X =
[[121 119 128 151 135 127 113 135 117 131 116 139]
 [134 128 129 126 127 130 122 120 130 136 125 129]
 [128 135 122 120 128 129 125 130 125 129 135 131]
 [127 137 129 122 132 121 122 132 121 137 124 133]
 [136 138 140 114 127 118 133 124 132 139 121 122]
 [128 128 128 128 128 128 128 128 128 128 128 128]
 [137 137 138 119 127 122 125 122 129 141 120 126]
 [128 137 129 120 128 124 129 132 125 130 130 128]
 [133 132 122 118 122 135 129 122 132 125 140 126]
 [121 137 119 118 133 124 127 137 120 129 135 134]
 [131 126 115 119 119 143 135 119 138 115 150 123]
 [126 119 128 139 127 133 130 128 130 120 128 126]
 [133 107 129 150 126 141 117 110 137 130 120 128]
 [120 133 123 124 136 120 125 136 120 135 126 135]
 [122 131 123 125 134 123 126 134 122 132 128 133]
 [140 136 136 119 125 126 119 116 131 143 121 127]]
X[0,0] -> 121
X[7] -> [128, 137, 129, 120, 128, 124, 129, 132, 125, 130, 130, 128]
X[5,5] -> 128
X[1,3] -> 126
X[11,10] -> 128
X[4] -> [136, 138, 140, 114, 127, 118, 133, 124, 132, 139, 121, 122]
X[9,11] -> 134
X[3,6] -> 122
X[4,4] -> 127
X[2,2] -> 122
X[11] -> [126, 119, 128, 139, 127, 133, 130, 128, 130, 120, 128, 126]
X[1,2] -> 129
X[8,10] -> 140
X[:, 11] -> [139, 129, 131, 133, 122, 128, 126, 128, 126, 134, 123, 126, 128, 135, 133, 127]
X[9] -> [121, 137, 119, 118, 133, 124, 127, 137, 120, 129, 135, 134]
X[11,9] -> 120
X[11,0] -> 126
X[:, 2] -> [128, 129, 122, 129, 140, 128, 138, 129, 122, 119, 115, 128, 129, 123, 123, 136]
X[:, 8] -> [117, 130, 125, 121, 132, 128, 129, 125, 132, 120, 138, 130, 137, 120, 122, 131]
X[14,8] -> 122
X[0,6] -> 113
X[:, 6] -> [113, 122, 125, 122, 133, 128, 125, 129, 129, 127, 135, 130, 117, 125, 126, 119]
X[13,3] -> 124
X[3] -> [127, 137, 129, 122, 132, 121, 122, 132, 121, 137, 124, 133]
X[14] -> [122, 131, 123, 125, 134, 123, 126, 134, 122, 132, 128, 133]
X[9,7] -> 137
X[3,7] -> 132
X[:, 4] -> [135, 127, 128, 132, 127, 128, 127, 128, 122, 133, 119, 127, 126, 136, 134, 125]
X[15,6] -> 119
X[5,6] -> 128
X[5,9] -> 128
X[6,4] -> 127
X[0,4] -> 135
X[6,11] -> 126
X[8,0] -> 133
X[1,9] -> 136
X[4,3] -> 114

B =
[[130 136 125 125 121 127 128 127 127 125 129 136 129 130]
 [129 138 122 114 124 122 128 129 139 122 127 136 142 121]
 [131 140 125 128 117 126 126 129 128 128 127 133 123 135]
 [127 125 134 120 128 128 131 133 130 134 124 127 137 119]
 [127 129 125 132 133 126 126 127 132 126 128 124 124 133]
 [129 130 125 119 123 131 135 122 116 115 135 152 146 116]
 [125 131 130 134 132 129 129 129 126 129 127 132 124 139]
 [129 132 126 126 124 127 128 127 127 126 129 132 129 128]
 [133 129 128 133 115 129 123 129 123 135 127 118 112 131]
 [126 127 127 119 135 125 131 128 136 123 128 132 144 119]
 [128 132 130 128 125 128 128 130 128 131 126 130 127 132]
 [127 132 121 128 134 125 126 124 135 119 130 131 131 131]
 [122 118 137 131 140 134 135 128 119 129 129 135 136 126]
 [131 139 122 122 118 126 127 125 127 121 131 140 132 127]]
B[0,0]: 130
B[:, 8]: [127, 139, 128, 130, 132, 116, 126, 127, 123, 136, 128, 135, 119, 127]
B[13,-10]: 118
B[5,-6]: 116
B[13,1]: 139
B[9,13]: 119
B[-5,9]: 123
B[-2]: [122, 118, 137, 131, 140, 134, 135, 128, 119, 129, 129, 135, 136, 126]
B[:, 1]: [136, 138, 140, 125, 129, 130, 131, 132, 129, 127, 132, 132, 118, 139]
B[4,-12]: 125
B[:, 10]: [129, 127, 127, 124, 128, 135, 127, 129, 127, 128, 126, 130, 129, 131]
B[:, -9]: [127, 122, 126, 128, 126, 131, 129, 127, 129, 125, 128, 125, 134, 126]
B[-7,0]: 129
B[:, -14]: [130, 129, 131, 127, 127, 129, 125, 129, 133, 126, 128, 127, 122, 131]
B[-14,9]: 125
B[4,-7]: 127
B[-13,-6]: 139
B[13,-7]: 125
B[-4,-3]: 130
B[7,-4]: 129
B[10,6]: 128
B[-9]: [129, 130, 125, 119, 123, 131, 135, 122, 116, 115, 135, 152, 146, 116]
B[11,-6]: 135
B[2,-10]: 117
B[-11]: [127, 125, 134, 120, 128, 128, 131, 133, 130, 134, 124, 127, 137, 119]
B[9,5]: 125
B[-1,-8]: 127
B[0]: [130, 136, 125, 125, 121, 127, 128, 127, 127, 125, 129, 136, 129, 130]
B[2,-6]: 128
B[11,9]: 119
B[-12,-4]: 127
B[-4,5]: 128
B[-3,-2]: 131
B[6,-7]: 129
B[8,7]: 129

arr =
[[134 120 136 133 123 113  99 127 126 132 132 136 116 135]
 [126 125 138 141 120 123 115 135 128 129 130 139 127 134]
 [126 122 138 139 120 124 109 132 130 131 130 135 126 141]
 [131 124 136 136 119 122 114 133 127 129 132 140 126 133]
 [130 123 135 138 120 127 114 133 132 137 127 138 129 137]
 [128 121 136 139 123 122 113 133 133 129 130 138 127 132]
 [126 116 133 137 114 114 110 140 128 127 134 135 126 133]]
arr[0, 0] => 134
arr[4, 10] => 127
arr[0, 9] => 132
arr[3] => [131, 124, 136, 136, 119, 122, 114, 133, 127, 129, 132, 140, 126, 133]
arr[4, 5] => 127
arr[2, 6] => 109
arr[0, 2] => 136
arr[4, 13] => 137
arr[6, 3] => 137
arr[3, 11] => 140
arr[6, 7] => 140
arr[6, 10] => 134
arr[1, 3] => 141
arr[2, 12] => 126
arr[0, 7] => 127
arr[2, 1] => 122
arr[1] => [126, 125, 138, 141, 120, 123, 115, 135, 128, 129, 130, 139, 127, 134]
arr[3, 7] => 133
arr[3, 13] => 133
arr[5, 0] => 128
arr[1, 1] => 125
arr[:, 13] => [135, 134, 141, 133, 137, 132, 133]
arr[4, 2] => 135
arr[:, 12] => [116, 127, 126, 126, 129, 127, 126]
arr[4, 7] => 133
arr[2, 13] => 141
arr[6, 8] => 128
arr[6, 5] => 114
arr[5, 5] => 122
arr[5, 9] => 129
arr[:, 11] => [136, 139, 135, 140, 138, 138, 135]

m =
107  135  145  107
135  132  135  138
109  109  119  120
125  127  115  133
128  128  128  128
127  124  135  151
132  135  130  116
133  138  131  121
111  154  128  143
m[-9, 0] = 107
m[-6, -2] = 115
m[0, -1] = 107
m[0, -3] = 135
m[5, -3] = 124
m[:, 3] = [107, 138, 120, 133, 128, 151, 116, 121, 143]
m[3, 1] = 127
m[4, 3] = 128

grid = [126, 107, 129, 138]
grid[0]: 126
grid[1]: 107
grid[-1]: 138

A =
[[130 130 138 118 133 101 129 130 141 138 131]
 [138 131 130 124 132 105 122 131 128 130 130]
 [130 130 137 118 133 101 129 130 140 138 131]
 [130 130 137 119 133 102 128 130 140 137 131]
 [137 131 130 124 131 104 123 131 129 131 130]
 [130 130 138 118 133 101 129 130 141 139 131]
 [135 129 132 121 129 100 127 129 132 133 128]
 [137 130 131 122 130 102 124 130 130 132 129]
 [136 130 132 121 130 100 125 130 131 133 128]
 [131 131 136 119 133 102 127 131 139 137 132]]
Indices start at 0.
row 0 col 0: 130
row 2 col 1: 130
row 0 col 4: 133
row 9 col 2: 136
row 2 col 2: 137
row 8 col 7: 130
row 6 col 2: 132
row 5 col 6: 129
row 8 col 3: 121
row 6 col 4: 129
row 9 col 4: 133
row 1 col 0: 138
row 3 col 1: 130
row 4 col 9: 131
row 1 col 9: 130
row 5 col 5: 101
row 6 col 3: 121
row 2 col 8: 140
row 2 col 0: 130
row 1 col 4: 132
row 9 col 3: 119
row 9 col 8: 139
row 1 col 7: 131
row 3 col 10: 131
row 5 col 3: 118
row 2 col 3: 118
row 5 col 4: 133
row 8 col 6: 125
row 3 col 9: 137
row 4 col 10: 130
row 1 col 5: 105

x = [128 120 120 133 123 111 122 116 111 131 107 144 107 117]
x[0] => 128
x[1] => 120
x[2] => 120
x[4] => 123
x[8] => 111

a =
[[139 126 120 125 126]
 [125 124 130 129 119]
 [136 144 127 123 139]
 [130 103 115 130 139]
 [145 139 121 122 139]
 [131 103 111 131 150]
 [142 149 128 121 134]
 [137 153 131 123 141]]
a[0][-5]: 139
a[-5][-4]: 103
a[-5][4]: 139
a[1]: [125, 124, 130, 129, 119]
a[-8][-1]: 126
a[:, 0]: [139, 125, 136, 130, 145, 131, 142, 137]
a[-5][0]: 130
a[-8][2]: 120
a[4][4]: 139
a[5]: [131, 103, 111, 131, 150]
a[:, 3]: [125, 129, 123, 130, 122, 131, 121, 123]
a[:, -4]: [126, 124, 144, 103, 139, 103, 149, 153]
a[7][-1]: 141
a[5][-4]: 103
a[6][4]: 134
